These are the activations of a small neural network, seen along a few directions. Each row is one input.
Each table varies a few parts of the input and shows all the possible inputs, shuffled.
Descriptions start from the smaller parts, as in this example, which fits no table here: one of 5 places around a ring, together with either a single point or (one of 2 separate values, together with one of 4 places along a line) or one of 9 places around a ring.
Shared parts are said once, and a part with two or three values counts as separate values.

Other details of the inputs shift rows strongly along three fixed directions, in all tables alike. That doesn't count.

Rows:
r1: [-29   3  -4 -40   2   5 -10 -29  34  21   8   7]
r2: [  0 -25  21  -5 -35  65 -24  23 -23 -10  20 -15]
r3: [-20  11 -10 -24 -18  -7   9 -43   5  39  19  -2]
r4: [-29  -5  -1 -28   7   3 -13 -36  37  21  11  -2]
r5: [ 17 -10  15  15  15 -19  19 -15 -23 -17   7  20]
r6: [ 17   0 -19 -13   3 -23 -33  28   2  14 -41 -34]
r7: [-10   7 -16  23   0 -35 -17  34  12  -5 -25 -42]
r8: [-28  16 -12 -11  -8 -14   0 -40  22  19  41  -3]
r9: [ 34  13   1  14  14 -11  21  -8 -21  -1   9  26]
r10: [ -1  -6  21   3 -50  52 -21  12 -42 -11  33 -16]
r11: [-29   4 -15 -17  -5   8  18 -29  22  34  10  -8]
r12: [ 14 -28  14   3  27  -5  15  -6  -1 -13  -4  19]
r13: [  0  17 -22  17 -13 -28 -12  35  11  -3 -33 -36]
r14: [  9   3  12  10  24   0   8   3   0 -17 -11  35]
r15: [ -4  -1  23  12 -25  71 -36  24 -27   0  15 -11]
r16: [ 18   5   8  15  16   5   9  -3   2 -15 -18  33]
r17: [  6  -9   5   8  21  -3  32   4  -6 -19  -3  22]
r18: [ -5   4 -16  12   4 -33 -35  30  11  -3 -32 -33]
r19: [ 14  -1  10   0   9 -18  25 -11 -22 -14   6  29]
r20: [-18  26 -19 -18 -22  -8   6 -38  22  22  32   4]
r21: [  8 -17   9  21  27  -4  27  -1  -6 -21  -2  13]
r22: [ 15   1 -20 -12  -4 -25 -33  28   9   0 -41 -31]
r23: [  2  17 -21  17  -5 -26 -12  35   4  11 -34 -39]
r24: [ 24  11   4  10  14 -17  20   0 -17 -20  16  31]
r25: [  5   6  12  21  21  -3  26   8  -1 -20  -5  26]
r26: [ 16 -21  12  -7  22  -2  18   3  -5 -14  -8  28]
r27: [-20  -8  -9 -33  -4   7   4 -31  24  39   6  -2]
r28: [-10 -12  16   9 -36  66 -11  24 -24 -15  24 -21]
Each input here is: one of 4 places along a line, together with either one of 2 separate values or one of 5 places around a ring.
Question: Changing only the place on the line of 4 turns r26 into r12. The same change can be made to r24. Which row results?
Answer: r8
Question: Which other rows does r8 become when the choice among 2 separate values takes its other values? List them by row number.
Answer: r5
Question: Which other rows does r19 become when the place on the line of 4 takes its other values? List them by row number.
Answer: r3, r5, r10
Question: List by row number the other rows that have the place on the line of 4 in common with r13.
Answer: r2, r10, r16, r20, r22, r28
